Each row below holds a small network's activations on one input, seen along a few directions.
In each table, some parts of the input vary, and every possible input appears once, in random order.
A made-up example of a description, with smaller parts first: one of 6 places along a line, together with either a single point or one of 9 places around a ring or (one of 3 separate values, together with one of 8 places around a ring).
Shared parts are said once, and a part with two or three values counts as separate values.
In the rows, 128 means zero.

Other details of the inputs vary at random and push rows far along two fixed directions, the same in every table; ignore that.

Table:
R1: [141  90 107 113 144 151 109 176 106 108 129 110 154  84 168 142]
R2: [114 151 135 141 102 103 131  91 113 110 137 166  91 180  99  92]
R3: [115 147 139 133 103 107 131  90 120 123 131 177  91 180  90 101]
R4: [146  79 103 112 125 148  95 170  93 108 128 179 127 116 137 118]
R5: [113 176 155 128 163 119 169 105 169 143 115  20 163  98 160 174]
R6: [150  91 112 115 147 152 114 176 117 121 133 122 154  86 167 151]
R7: [116 140 141 141 115 113 132  93 126 136 123 174  87 180  92  93]
R8: [123 152 136 142 103 109 133  92 114 114 128 166  92 181  91  91]
R9: [151  97 112 103 157 159 123 187 131 125 132  84 176  63 179 178]
R10: [117 171 152 130 158 110 160  99 165 147 113  75 144 122 144 159]
R11: [115 144 144 142 128 114 141  99 140 142 138 134 106 155 123 118]
R12: [110 141 133 137  97 107 134  92 114 121 137 158  85 179  89  88]
R13: [127 141 140 140 102 115 141  96 124 137 133 171  87 182  80  96]
R14: [136  86 106 104 148 153 111 182 120 129 125 118 150  80 160 147]
R15: [111 162 148 130 146 115 164 102 158 145 119  53 138 121 136 147]
R16: [131 151 141 144 107 111 138  94 123 127 133 179  92 182  90 100]
R17: [115 162 155 138 154 118 166 104 167 161 124  69 136 118 140 152]
R18: [128 145 145 149 109 113 137  91 121 131 131 176  91 179  94  97]
R19: [145  72  96 103 118 151  98 178  95 114 130 175 124 116 125 118]
R20: [141  74 100 112 126 152  93 175  98 115 130 177 123 118 136 114]
R21: [ 98 162 148 134 149 110 158 100 157 145 128  56 134 116 148 144]
R22: [148  80  96 109 109 155  94 179  82  92 135 169 127 118 128 114]
R23: [119 140 138 139 100 108 138  94 124 134 142 171  86 180  88  97]
R24: [153  73  98 104 119 158 101 181  96 117 121 175 126 117 118 117]
R25: [154  82  80 126  81 148  49 174 102  99 132 196 167  93 109 119]
R26: [125 156 126 164  63 102  94  81 134 122 145 189 125 163  70  99]
R27: [110 169 149 128 157 105 156  98 164 143 122  76 143 120 151 159]
R28: [147  96  85 127 102 152  66 180 118  99 132 117 198  59 144 146]
R29: [137  86 104 112 146 155 107 180 111 115 130 108 149  86 167 138]
R30: [116 166 159 137 176 121 170 107 182 165 120  34 156 100 167 174]
R31: [117 170 151 135 153 108 161 100 164 144 133  75 142 121 153 160]
R32: [143  87 108 111 144 156 116 183 120 130 135 118 149  82 160 147]
R33: [116 169 154 127 153 115 161 100 163 148 113  72 144 121 137 160]
R34: [113 166 153 139 153 114 159  97 154 138 118  61 141 120 149 147]
R35: [106 163 150 136 150 117 161 103 158 147 119  56 135 117 141 143]
R36: [114 141 140 138 110 113 135  95 125 138 123 173  86 176  85  93]
R37: [121 144 143 142 113 109 133  89 121 129 121 177  92 178  93  97]
R38: [149  75  99 118 121 161  95 178  89 106 126 165 123 118 131 105]
R39: [161  93 111 108 141 164 117 185 117 121 126 121 158  86 151 155]
Description of these inputs: one of 3 separate values, together with either a single point or (one of 2 separate values, together with one of 6 places around a ring).
Q: Change only the choice among 3 separate values in R5. List by row number the other rows that result.
A: R33, R39
Q: Change only the choice among 2 separate values in R10. List by row number the other rows that result.
A: R27

Table:
R40: [143  94  99 114 119 150 104 174 105 103 135 116 154  92 145 133]
R41: [117 157 146 144  95  97 142  75 113 119 135 195  71 209  76  83]
R42: [112 143 142 137 145 115 144 106 152 149 128 102 125 130 139 134]
R43: [152  86 106 106 135 159 121 185 113 128 127 130 141  96 140 140]
R44: [116 145 143 132 146 121 153 112 149 152 118  97 122 130 127 131]
R45: [114 151 142 135 147 111 144 105 146 138 127 105 126 130 145 136]
R46: [132  93  98 115 122 151  97 173 103 103 127 115 151  91 146 126]
R47: [111 146 144 127 143 122 152 113 148 150 118  97 122 130 126 133]
R48: [139  93 112 119  94 139 103 140  80 108 125 223  80 177  82  75]
R49: [140 102 104 138  75 135  92 138  78  91 144 205  95 165  85  72]
R50: [121 147 144 128 148 120 153 108 145 143 114  97 123 135 130 134]
R51: [126 150 145 124 140 120 158 111 144 142 122  97 126 137 127 142]
R52: [158  92 111 109 140 162 119 179 110 120 123 129 141 102 143 140]
R53: [153 100 105 126 119 149  88 166 124 119 126 140 174  82 139 147]
R54: [142  99 110 126  89 128 102 137  82 103 146 229  86 173  94  83]
R55: [115 153 144 126 145 114 151 107 142 130 123 101 126 134 138 142]
R56: [154 102 100 118 115 147  92 171 125 117 131 137 176  83 136 152]
R57: [125 157 147 135 145 120 152 109 143 131 126 102 128 136 139 140]
R58: [150  93 114 116 143 153 115 171 107 113 123 137 143 102 155 138]
R59: [142  91 106 105 139 147 108 174 109 113 134 137 143  94 157 143]
R60: [125 148 150 132 145 123 155 107 143 143 118  99 126 134 131 138]
R61: [122 156 145 137 142 115 147 107 146 135 135 105 128 132 143 141]
R62: [114 154 149 155  96  97 133  69 114 125 140 202  69 205  83  78]
R63: [106 154 134 134 122 112 138 103 139 123 131  82 135 124 129 131]
R64: [106 144 143 132 143 115 143 107 150 147 129 101 125 130 138 135]
R65: [119 148 144 139 140 120 147 109 152 146 136 102 126 132 137 139]
R66: [140  87 113 136  90 137  96 136  85 114 143 233  82 173  90  75]
R67: [128 165 139 147 118 114 127 101 161 138 130 108 156 119 120 147]
R68: [116 146 142 132 137 115 149 109 152 147 137 102 127 132 135 141]
R69: [114 146 143 125 140 120 155 112 148 149 123  97 122 129 123 138]
R70: [138  91 107 108 142 148 105 174 108 115 129 138 143  97 159 137]
R71: [151  84 111 114 139 161 117 179 111 130 123 134 140  96 142 135]
R72: [112 153 140 144 125 116 138 102 139 127 129  85 137 125 133 129]
R73: [140  93 109 107 145 151 111 174 106 111 119 135 141 102 154 136]
R74: [125 151 145 134 140 126 156 114 150 149 126  97 123 132 125 137]
R75: [117 162 135 138 118 108 125  98 158 137 127 106 155 117 119 149]
R76: [137  92  98 120 125 150  99 171 105 105 126 116 150  92 147 125]
R77: [117 151 144 133 150 115 149 107 143 134 118 102 126 134 141 135]
R78: [105 147 143 146  90  96 133  71 120 132 143 199  64 206  71  77]
R79: [149  87 108  99 139 157 117 178 108 119 120 129 139 100 142 141]
R80: [119 160 135 145 123 109 124  99 160 140 121 107 154 118 122 142]
R81: [113 162 136 140 121 110 122  99 158 138 122 106 155 118 121 144]
Q: What is each input in this table made of?
A: one of 6 places around a ring, together with either one of 2 separate values or one of 5 places around a ring
Q: The inputs of R52 and R79 match in every part but the place on the ring of 6. If R65 is changed in the same way as R52 into R79, which row does it become?
A: R78
Q: Change only the choice among 2 separate values in R72. List by row number the other rows that result.
A: R53
Q: Start at R81 and move only the place on the ring of 6, one step at a time. The first step leads to R80. Which rows follow, in order?
A: R53, R67, R56, R75
Q: Change only the choice among 2 separate values in R76. List by row number the other rows that result.
A: R80
